A small network was shown many inputs. Here are its activations along a few directions, one row for each input.
Each table varies a few parts of the input and shows all the possible inputs, shuffled.
Descriptions start from the smaller parts, as in this example, which fits no table here: one of 3 separate values, together with either a single point or one of 9 places along a line or (one of 4 places along a line, together with one of 5 places around a ring).
Shared parts are said once, and a part with two or three values counts as separate values.
In the rows, 128 means zero.

Other details of the inputs shift rows strongly along two fixed directions, in all tables alike. That doesn't count.

Rows:
R1: [132 149 131  89 139 148  81 150 132 133 145 124 136]
R2: [138 158 104 172 118  99 136 120 155 143 146 116 156]
R3: [139 149 151 109 149 164 105 160 164 135 155 150 126]
R4: [102  81 159 110 127 163 164 141 117  95 121 163  86]
R5: [157 167 127 172 131 117 120 112 140 147 125 145 137]
R6: [107  55 122 117 117 109 182 109  93 119  82 118 102]
R7: [100 104 160  74 142 169 119 168 150 100 160 137 110]
R8: [ 85 100 124  68 116 154 107 161 134 101 154 144 114]
R9: [139 162 114 116 122 135  72 126 117 136 135 143 133]
R10: [138 146 130  85 142 146  76 143 129 138 138 128 133]
R11: [135 138 150  91 152 159  94 156 156 136 144 150 121]
R12: [107  56 115 113 113 110 176 105  79 116  80 109 106]
R13: [134 100 133 227 116  73 237  67  95 114  85  83 131]
R14: [108 136 108  85 117 141  83 153 136 125 151 139 135]
R15: [142 157  90 146 113 101 109 115 123 152 125 111 155]
R16: [140 170 126 175 123 117 127 119 147 129 151 130 144]
R17: [152 154 106 159 127 105 122 118 149 160 125 135 146]
R18: [157 165 116 173 126 102 116 100 123 150 116 128 142]
R19: [ 99  89 134  81 124 165 130 162 138 112 139 165 100]
R20: [138 170 118 154 121 119 106 119 128 132 139 128 147]
R21: [112  62 156  95 144 137 166 127 103 112  95 118  97]
R22: [106  68 160 129 136 126 199 122 112  97 109  96 110]
R23: [151 169 110 170 118 106 115 103 113 142 122 117 147]
R24: [153 164 129 161 139 108 128 117 139 147 131  96 159]
Description of these inputs: one of 3 separate values, together with one of 8 places around a ring.
- The inputs of R2 and R16 match in every part but the choice among 3 separate values. If R6 is changed in the same way as R2 into R16, which row does it become? => R18
- Change only the choice among 3 separate values in R13. List by row number the other rows that result. => R8, R22
- Change only the choice among 3 separate values in R9. List by row number the other rows that result. => R10, R12

Rows:
R25: [129 138 130 131 128 134 121 131 133 127 136 136 128]
R26: [ 75  22 158  80 124 153 194 138  92  78  99 133  74]
R27: [132 135 131 124 133 132 120 133 135 132 132 129 131]
R28: [157 121 122 229 124  70 218  71 112 143  84  88 142]
R29: [127 135 126 127 127 130 122 134 136 128 137 131 132]
R30: [134 137 134 127 133 134 120 131 132 130 132 132 128]
R31: [127 137 128 129 127 131 120 131 132 126 136 133 129]
R32: [129 131 108 112 120 121 103 123 112 137 120 125 132]
R33: [131 135 130 124 133 131 121 133 135 131 133 127 132]
R34: [130 134 129 123 132 130 119 132 134 131 134 125 132]
R35: [131 135 130 123 132 130 118 132 132 130 133 126 131]
R36: [124 132 104 116 114 120 104 123 113 133 123 130 133]
R37: [126 135 125 127 126 130 121 133 135 127 138 129 132]
R38: [126 136 126 127 126 130 120 132 133 127 137 130 131]
R39: [128 135 127 129 127 131 122 132 136 129 135 136 129]
R40: [133 135 131 125 133 132 120 132 135 133 131 132 129]
R41: [134 135 132 126 133 133 120 132 134 132 131 133 128]
R42: [132 137 132 125 132 132 118 131 131 130 132 129 130]
- What is each input in this table made of? => one of 2 separate values, together with either a single point or one of 8 places around a ring
- The inputs of R26 and R27 match in every part but the choice among 2 separate values. If R25 is changed in the same way as R26 into R27, which row does it become? => R30
